Each row below holds a small network's activations on one input, seen along a few directions.
In each table, some parts of the input vary, and every possible input appears once, in random order.
A made-up example of a description, with smaller parts first: ring(8) and (point or ring(11) or (values(3) and line(4))).
Shared parts are said once, and a part with two or three values counts as separate values.
In the rows, zero is written as 128.

Other details of the inputs vary at random and push rows far along two fixed directions, the same in every table; ignore that.

A family of inputs:
R1: [210  91  98 161 225  84 181  51 104 133 157  99  88]
R2: [161 129 138 141 123  94  49 125  99  93  65 160  62]
R3: [ 86 144 129 126  88 148  86 212 116 139  84 141 166]
R4: [165  95 105 154 194 130 206  83 153 128 154  88 134]
R5: [151 155 149 130 149 126  96 156 118  92  89 123 114]
R6: [159 133 131 126 142 110 103 167 114 118  91 141 103]
R7: [106 143 117 127  83  91  48 131  74 155 111 144  99]
R8: [ 76 116  99 121 114 144 181 149 121 198 180 116 199]
R9: [173 107 123 133 178 121 190  35 160 104 178 101  93]
R10: [111 157 144 122 107 143  78 199 114 114  80 138 147]
R11: [174  96 128 148 191 130 190  33 153  95 159 113 106]
R12: [116  88 116 142 148 147 188  69 156 135 159 123 155]
R13: [121 118 143 130 142 149 153  85 146 108 141 132 140]
R14: [145 146 151 111 105 110  66 150 114  99  96 171  80]
R15: [116 126 111 124 130 135 170 140 149 152 153  96 152]
R16: [ 97  92 128 120 137 172 225  83 174 142 191 136 186]
R17: [214 114 142 132 203  97 165  36 143  79 156 123  49]
R18: [148 127 138 124 109 101  62 147 105 108  76 180  81]
R19: [ 64 144 120 126  77 163 119 197 135 155 119 114 188]
R20: [ 84 134 141 105  73 148 115 160 137 145 130 168 158]
R21: [118 100 112 131 134 133 188  70 163 145 178 111 139]
R22: [ 85 138 117 140  77 117  47 133  77 153 107 140 132]
R23: [159 170 143 118 120 106  66 179 108  99  88 122  82]
R24: [176 155 139 139 153 107  81 142 114  86  90 104  79]
R25: [109  97 125 124 123 143 166 108 148 143 151 151 152]
R26: [186 151 126 134 152  83  84 143 110 104  97 109  61]
R27: [ 76 178 147  99  72 156  95 213 131 136 114 128 166]
R28: [142 126 135 117 113 106  91 132 121 118 112 161  92]
R29: [140 161 156 115 104 113  57 139 114  94  96 148  74]
R30: [ 88 127 127 132  82 138  94 139 128 135 110 140 136]
R31: [168 126 144 127 136 102  85 115 114  96  92 168  72]
R32: [ 80 110 113 118 114 167 195 166 157 170 155 128 204]
R33: [142 115 127 140 143 127 145  69 142 111 138 113 109]
R34: [205  97 119 162 199  92 153  17 138  90 143  96  51]
R35: [110 115 121 111 148 166 236 122 175 155 196 101 191]
R36: [126 129 120 145 113  94  34 121  64 130  83 157  97]
R37: [136 143 109 153 133  98  73 138  74 142 109 100 110]
R38: [ 50 142 140 118  56 175 109 159 140 139 127 143 183]
R39: [ 79 148 131 102  67 145 104 223 126 161 110 148 172]
R40: [ 93  96 109 126 129 154 214  71 177 158 200 105 173]
R41: [106 125  96 136 128 120 155 124 109 178 166  91 159]
R42: [ 90 147 150 122  90 152  92 135 131 112 114 137 138]
R43: [ 83 136 137 105  59 132  83 179 124 145 108 175 141]
R44: [103  80  98 139 144 135 188  65 122 177 186 137 168]
R45: [ 83 140 127 104  87 149 131 202 136 162 128 138 178]
R46: [113 120 111 141 133 143 163 133 145 142 141  90 157]
R47: [207 155 151 127 160  85  58 165  95  73  62 144  50]
R48: [174 151 134 143 149 103  83 140 111  95  85 107  79]
R49: [ 55 103 104 116  86 147 168 113 123 199 189 144 201]
R50: [ 84 129 125 104 109 164 193 163 160 167 166 120 201]
R51: [ 77 168 135 105  65 149  95 216 129 150 110 131 167]
R52: [121 159 155 109 111 138  85 203 116 113  85 153 135]
R53: [132 143 134 133 129 132 103 166 121 118  91 127 133]
R54: [174 114 147 126 172 118 149  72 138  90 137 142  90]
R55: [161 161 151 110 139 115 107 166 122 101 108 131  98]
R56: [ 92  91 120 135 135 173 217  72 171 144 179 122 189]
R57: [215 121 132 142 184  81 130  40 131  84 134 112  33]
R58: [213 108 124 141 210 103 180  83 139 103 135 109  87]
R59: [181 141 137 142 185 117 140  97 136  88 128  82  93]
R60: [ 69 110  99 145 120 157 169 138 115 185 162 106 215]
Each input here is: values(2) and ring(5) and (point or line(5)).
Changing only the values(2) part turns R47 into R16. The same change can be made to R50. Which row results?
Answer: R20
Changing only the values(2) part turns R13 into R5. The same change can be made to R2. Which row results?
Answer: R4
Change only the values(2) part in R11. List by row number the other rows that result.
Answer: R10
Start at R42 and move only the line(5) part, one step at a time. The first step leads to R38. Which rows follow, in order?
Answer: R33, R34, R30
List by row number the other rows that have the values(2) part and the ring(5) part in common with R59.
Answer: R19, R24, R37, R46, R48
Change only the values(2) part in R1. List by row number the other rows that result.
Answer: R44

A family of inputs:
R61: [178 124 124 131 160  93 123  88 121 111 132 123  73]
R62: [ 78 133 130 120  92 156 138 138 142 144 144 128 168]
R63: [171 121 124 134 155  94 110 118 105 120 114 137  83]
R64: [169 133 126 137 150  96 104 110 108 114 118 120  80]
R65: [143 113 121 136 156 129 174  71 149 124 163 104 122]
R66: [175 121 135 138 160 106 121  81 130  94 121 126  77]
R67: [ 81 162 140 101  85 167 135 225 153 142 125 116 186]
R68: [127 147 129 130 106 109  64 171  92 132  87 138 113]
R69: [104 111 115 124 125 142 165 130 136 156 153 131 165]
R70: [131 120 123 130 141 131 162  90 143 129 157 113 128]
R71: [125 143 144 124 105 124  76 143 119 107  95 149 106]
R72: [129 139 138 134 116 124  75 151 107 111  88 142 110]
R73: [143 114 119 143 161 132 171  73 143 121 160  94 127]
R74: [171 128 118 140 159  90 105 118 100 123 111 119  85]
R75: [147 102 117 145 169 134 180  76 144 123 154 108 132]
R76: [ 93 123 114 127 113 142 148 145 127 163 145 119 172]
R77: [167 125 130 142 154 107 105 110 111 104 105 130  87]
R78: [129 137 141 129 110 123  77 147 114 109  89 152 110]
R79: [175 121 133 134 158 102 122  86 128 102 124 131  76]
R80: [176 116 129 130 156  95 115 108 115 113 117 144  80]
R81: [130 117 115 142 147 130 154 107 128 138 141 104 141]
R82: [162 125 141 122 183 145 196 123 165 103 145 109 138]
R83: [143 104 123 134 155 129 172  88 144 129 152 126 129]
R84: [129 138 139 121 105 116  76 159 108 121  92 162 108]
R85: [147 103 122 129 160 126 185  72 150 130 167 120 123]
R86: [177 124 119 148 170  97 121  96 111 112 118 108  87]
R87: [150 100 114 139 167 125 182  83 138 134 158 115 130]
R88: [164 127 134 124 141 100 102 113 117 111 115 145  81]
R89: [ 71 138 125 131  90 156 113 166 122 149 118 123 179]
R90: [ 99 122 115 120 113 138 154 136 132 161 160 123 162]
R91: [176 119 124 138 162  98 119 106 111 113 117 131  84]
R92: [135 134 136 120 113 111  82 153 109 124  99 161 105]
R93: [141 168 154 115 119 128  74 223 119  98  67 138 116]
R94: [ 96 115 128 126 114 154 155 126 145 142 143 137 168]
R95: [133 110 120 136 147 133 160 104 134 133 144 122 139]
R96: [137 140 123 128 120 102  79 160  94 137  99 135 108]
R97: [160 126 139 138 146 114  99 109 120  96 102 137  88]
R98: [101 113 127 128 120 153 160 118 146 137 146 133 164]
R99: [125 145 143 120 100 118  72 151 113 114  95 155 106]
R100: [ 68 144 129 115  69 151 104 180 122 157 126 139 174]
R101: [141 106 118 141 158 131 169  91 138 129 149 115 133]
R102: [100 119 115 137 127 148 160 122 135 150 148 107 169]
R103: [ 92 128 120 121 105 144 146 141 132 157 152 124 166]
R104: [123 150 135 113  94 109  66 165 103 129 100 154 103]
R105: [135 144 136 124 112 112  81 139 113 117 106 139  96]
R106: [ 85 123 130 114  94 151 143 141 142 150 144 144 167]
R107: [133 114 128 131 142 135 162  88 148 124 151 123 129]
R108: [ 96 150 146  98 106 170 159 187 164 129 132 131 180]
R109: [135 114 112 142 153 126 161 103 128 142 147 104 138]
R110: [138 118 119 139 152 130 165  86 139 128 158 100 129]
R111: [164 135 132 119 175 137 204 114 174 110 161  86 127]
R112: [ 89 129 120 118 100 142 140 147 130 160 151 128 166]
R113: [ 69 143 129 123  78 156 112 166 128 147 127 129 174]
R114: [125 142 146 125 105 125  72 142 119 103  93 149 105]
R115: [140 132 138 128 121 116  91 137 115 113  99 150 104]
R116: [105 110 123 121 122 146 166 122 144 148 152 139 162]
R117: [137 145 133 132 117 114  81 140 108 116 104 129 103]
R118: [ 82 130 125 114  93 148 141 143 139 154 149 134 166]
R119: [105 149 129 119 126 162 161 197 154 138 129 103 181]
R120: [141 133 131 131 125 114  90 145 106 121 100 144 105]
R121: [149 102 120 126 160 122 184  75 147 134 169 123 122]
R122: [ 90 126 125 119 103 146 150 130 142 151 154 129 161]
R123: [125 149 140 126 103 121  71 144 114 109  97 139 104]
R124: [132 143 139 129 115 120  82 129 119 104 103 131 100]
R125: [ 97 122 116 138 125 150 155 124 134 148 144 107 171]
R126: [ 64 146 128 116  68 154 105 180 123 155 125 136 177]
Changing only one part turns R103 into R85. The same change can be made to R67. Which row results?
Answer: R108
What is each input in this table made of?
Answer: ring(6) and (point or line(10))
List by row number the other rows that have the ring(6) part in common with R125.
Answer: R68, R74, R76, R81, R86, R89, R96, R102, R109, R119
Change only the line(10) part in R98. List by row number the other rows that result.
Answer: R78, R80, R83, R84, R92, R94, R97, R115, R116

A family of inputs:
R127: [154 100 100 139 186 131 221  93 156 146 186  80 151]
R128: [152 139 138 129 136 114  93 119 120 102 102 131  96]
R129: [167 134 135 142 156 105 112 114 116 101 117 109  91]
R130: [135 101 123 135 158 140 194  62 162 123 160 110 135]
R131: [ 77 110 131 109  96 161 173 128 160 154 172 146 180]
R132: [163 150 124 137 146 100  86 145 107 104  91 104  87]
R133: [180 128 131 132 161  98 100 132 110 107 103 131  77]
R134: [159 132 138 124 142 104 100 138 114 115 105 137  96]
R135: [156  90 123 130 181 126 212  50 165 126 189 115 121]
R136: [ 27 120 102 136  19 118  24 146  53 201 109 182 160]
R137: [ 99 145 126 117  99 144 119 182 120 147 115 143 161]
R138: [204 142 128 151 176  93 115 100 109  93 107  96  62]
R139: [158 127 138 126 134 105  98 134 121 111 109 146  94]
R140: [160 142 139 135 137 109  84 127 110  96  93 127  86]
R141: [ 69 120 132 111  96 168 174 107 165 143 169 134 184]
R142: [113 131 134 116 106 138 110 162 128 138 116 150 141]
R143: [ 77 140 146 113  79 152 100 153 133 128 120 152 150]
R144: [107 144 127 133 117 141 126 154 126 132 120 115 145]
R145: [ 87 131 138 114  83 148 113 170 134 145 118 162 156]
R146: [107 142 121 117 115 135 131 170 126 147 124 130 157]
R147: [ 81 121 123 128 114 167 173 136 148 148 154 112 186]
R148: [150 115 109 135 175 136 206 100 143 146 169  96 145]
R149: [159 140 139 134 130 110  82 122 117  93  95 138  85]
What is each input in this table made of?
Answer: point or (values(2) and line(11))
Start at R141 and move only the line(11) part, one step at a time. The first step leads to R143. Which rows follow, in order?
Answer: R130, R149, R128, R140, R147, R129, R144, R138, R132
Change only the values(2) part in R139. List by row number the other rows that result.
Answer: R149

A family of inputs:
R150: [ 95 114 127 120 116 155 172 112 153 142 160 136 165]
R151: [111 127 122 132 121 132 124 133 124 139 129 117 142]
R152: [120 119 126 125 128 134 146 115 136 134 141 133 139]
R153: [141 153 137 123 104  95  40 184  85 122  73 152  89]
R154: [118 120 133 124 121 140 143 105 143 123 142 136 133]
R155: [141 158 130 128 105  95  38 185  82 122  71 143  92]
R156: [165 124 130 130 149 102 112 111 113 111 115 136  87]
R157: [165 126 121 139 157 102 118 108 112 117 123 116  94]
R158: [137 142 139 118 152 154 177 163 167 111 135 104 154]
R159: [169 124 121 143 163 103 123  95 117 112 124 112  90]
R160: [ 89 124 116 128 111 147 151 142 131 158 148 118 174]
R161: [114 120 128 130 122 140 141 108 140 127 140 126 139]
R162: [169 119 128 126 154 101 126 109 121 119 125 142  87]
R163: [168 119 131 128 154 105 126 102 122 113 125 139  87]
R164: [129 114 121 130 139 130 156 110 133 138 147 122 138]
R165: [158 131 127 145 152 110 115  92 119 108 121 107  92]
R166: [156 132 126 146 150 111 114  95 118 108 121 104  95]
R167: [164 133 119 139 148  96  99 129 104 122 110 120  89]
R168: [169 120 124 132 156  99 124 110 117 122 123 131  91]
R169: [208 141 139 128 199 111 159 133 146  81 118  97  84]
R170: [124 121 114 131 135 126 146 128 124 148 143 117 143]
R171: [ 97 144 138 117  83 133  77 175 111 137 100 156 137]
R172: [129 157 146 130  94 110  36 165  96 105  70 146  89]
R173: [172 122 122 139 163 101 125  99 115 115 127 117  88]
R174: [ 96 144 136 108  79 128  77 189 108 142  98 167 136]
R175: [ 96 145 136 114  80 130  71 184 108 137  97 159 138]
R176: [166 128 126 146 158 108 119  84 120 104 124 108  87]
R177: [101 111 116 120 123 146 176 126 144 157 162 131 169]
R178: [ 98 150 130 124  85 127  71 184  99 144  97 137 141]
R179: [ 78 173 153 101  78 174 108 237 147 123  96 132 181]
R180: [195 150 149 130 182 122 139 125 154  71 110  94  83]
R181: [138 149 143 121 101 107  47 165  98 107  76 166  86]
R182: [158 126 132 140 149 114 118  93 124 104 123 121  91]
R183: [ 95 113 127 122 117 155 170 112 153 143 158 133 165]
R184: [ 94 118 120 130 120 154 166 118 144 149 159 116 171]
R185: [119 120 123 128 129 135 147 116 132 137 143 125 142]
R186: [125 118 121 132 137 132 150 109 134 138 147 116 140]
R187: [ 93 116 118 127 119 153 169 121 144 153 160 121 175]
R188: [ 94 143 142 117  79 137  77 171 117 131  98 160 135]
R189: [120 117 130 130 131 139 153  95 144 125 147 124 135]
R190: [132 113 118 129 141 125 157 116 132 144 148 124 137]
R191: [159 127 124 145 153 108 116  99 117 112 120 110  94]
R192: [ 94 111 125 118 116 153 175 116 153 147 160 137 170]
R193: [175 119 119 137 164  97 127 105 115 120 127 123  89]
R194: [ 95 116 123 126 118 154 168 115 148 146 158 126 169]
R195: [149 137 131 116 159 144 186 168 160 124 138 104 153]
R196: [ 59 151 134 119  60 155  83 193 116 152 106 145 176]
R197: [110 124 128 133 121 141 139 111 138 130 141 121 143]
R198: [ 95 116 128 124 115 157 167 108 154 137 159 128 164]
R199: [166 121 130 138 156 109 126  89 126 105 124 128  87]
R200: [116 121 125 133 127 138 143 113 135 134 140 122 142]
R201: [ 96 118 122 128 120 154 169 114 146 147 158 122 170]
R202: [116 123 130 120 115 133 131 133 131 137 131 145 135]
R203: [ 93 121 116 136 120 153 162 119 141 151 155 107 175]
R204: [128 111 124 125 137 130 158 108 138 136 148 130 136]
R205: [117 124 117 137 130 133 142 119 128 141 138 109 146]
R206: [ 89 150 135 115  72 132  62 195 102 139  92 157 143]
R207: [167 119 130 133 156 107 126  95 125 108 125 132  89]
R208: [121 114 132 127 129 140 155  95 147 125 146 129 134]
R209: [125 119 124 122 127 126 140 131 130 141 138 140 135]
What is each input in this table made of?
Answer: line(5) and (point or line(11))
Changing only the line(5) part turns R183 into R181. The same change can be made to R179. Which row results?
Answer: R158
Changing only the line(5) part turns R162 into R192. The same change can be made to R167. Which row results?
Answer: R151
Change only the line(11) part in R150. List by row number the other rows that result.
Answer: R183, R184, R188, R191, R194, R196, R199, R200, R201, R203
Change only the line(5) part in R172. List by row number the other rows that result.
Answer: R153, R173, R184, R186
List by row number the other rows that have the line(5) part in common with R204.
Answer: R156, R157, R160, R163, R164, R169, R173, R175, R178, R202, R206
List by row number the other rows that have the line(5) part in common with R189.
Answer: R154, R161, R165, R166, R172, R176, R180, R182, R197, R198, R208
